A small network was shown many inputs. Here are its activations along a few directions, one row for each input.
Each table varies a few parts of the input and shows all the possible inputs, shuffled.
Descriptions start from the smaller parts, as in this example, which fits no table here: one of 2 separate values, together with either a single point or one of 11 places around a ring or (one of 4 places along a line, together with one of 8 places around a ring).
Shared parts are said once, and a part with two or three values counts as separate values.

Rows:
x1: [-39   5 -15  -7  67 -47 -34  22 -19 -21 -24  23  22   6]
x2: [ 13  27  22  25 -60  23  42  17  11  22  44  18 -12 -37]
x3: [-36   4   8 -29  26 -31 -34  -9 -43   8 -21 -12 -22 -15]
x4: [  7 -11  -5 -27 -17  35  -7 -12  -6  16   5 -27  -1  31]
x5: [-41  11 -11 -24  39 -39 -42  -6 -47 -14 -28  16   3  -4]
x6: [ 17  14   3  18 -50  16  10 -13 -12 -36  27 -31 -19 -30]
x7: [ 29 -27 -16 -10   4  12  15   4  40  25 -15   2  23  34]
x8: [-36  -8   0  -5  65 -51 -16  21  14  -2 -16   8   3   1]
x9: [ 15 -21 -21 -10  16  24   6   8   2  -1 -26   8  33  46]
x10: [  6 -11 -12 -23   0  33  -3 -13 -22  -9 -13  -6  15  49]
x11: [-50  16  34   7  42 -28   3 -12 -19  63   2  21 -12 -19]
x12: [ 24   3  -8  36 -10  16  11   2   5 -64   6  21  11 -26]
x13: [-32 -10   9 -13  36 -39 -21   6  -1  15 -13 -15 -30  -8]
x14: [ 26 -20  -5 -13 -23  18   1  -3  30  40   6 -22   2  31]
x15: [ 23   1  13  28 -58   6  17   4  21 -22  25 -29 -15 -31]
x16: [ 25  20   3 -10 -22  29  21  -4  30  81  16  15   0  26]
x17: [ 29  -3  10  34 -28   5  22   9  37 -44  11   7   5 -34]
x18: [ 19  12 -10  24 -28  18   8 -19 -21 -59  15   2  -7 -20]
Question: What is each input in this table made of?
Answer: one of 3 separate values, together with either a single point or one of 5 places around a ring
Question: Changing only the choice among 3 separate values turns x8 into x17. The same change can be made to x3. Which row results?
Answer: x6
Question: Which other rows does x9 become when the place on the ring of 5 takes its other values? List them by row number.
Answer: x4, x7, x10, x14

Rows:
x19: [-18  14  20  -2  -9 -17 -11   5 -23   7  13  -2 -32 -29]
x20: [-22   4  -5 -23  16 -16 -19 -11 -25  -5 -15 -14   0   2]
x21: [  2 -12  -4   2   3   0  -4   4  13 -28  -1 -16   3  15]
x22: [ -4  -8  -3 -16  31   7 -11  -2 -15  -2 -32  19  10  14]
x23: [ -8   0   8 -16  -3 -11 -23  -2 -33 -10  -8 -20 -20 -13]
x24: [-6  7 -5  9 16 -1  2 16 21 -5 14  8 14 -7]
x25: [ 14 -10 -21  -7  20 -18 -12  11  11  -9 -27  15  11  14]
x26: [  7   4  15 -14 -17  27  12   0  22  79  11 -13   6  28]
x27: [  2  -3   0  14  22 -27   6  16  12  12  -5  16  14  -8]
x28: [-32  14   5  -4  10 -21  -6   1 -18  13   9   3 -18 -13]
x29: [-10   5  15  15  -1  -9  15  11  21  -9  15  -6  -1  -5]
x30: [ 23  20   1  15 -48  27  20  -2   3 -13  20  16   5 -25]
x31: [ 20   0 -23  16 -40  39   3  -4 -10 -32  10   0  12  12]
x32: [-29   7  10   4  25 -25  -4  -4 -16  14   3  12   5   0]
x33: [ 28  15  10  20 -27  16  20 -19  16  -7  18   3  -9 -22]
x34: [  4  -1  11  15 -18  -8  24   5  11  -7  12  -5 -19 -29]
x35: [ 19 -18  -2 -31 -16  25   1  -8  19  68  -5 -15   1  38]
x36: [ 10 -22  -2  10 -15   1   4  -2   1 -21 -10 -21 -10  -8]
x37: [-15  -9  -3 -16  22 -28 -17 -11 -17  -4 -23   6   5   7]
x38: [  2 -12 -16  -9  18  -2  -6  12  16 -24 -12  -3  24  13]
x39: [-16  11   2   5  37  10   2   3 -12  12  -1  24   5   6]
x40: [ 30  -5 -14  13 -25  30   5 -17   2 -28  13  -7  -6  13]
Question: What is each input in this table made of?
Answer: one of 2 separate values, together with either a single point or one of 10 places along a line
Question: Changing only the choice among 2 separate values turns x33 into x40. The same change can be made to x34. Which row results?
Answer: x36
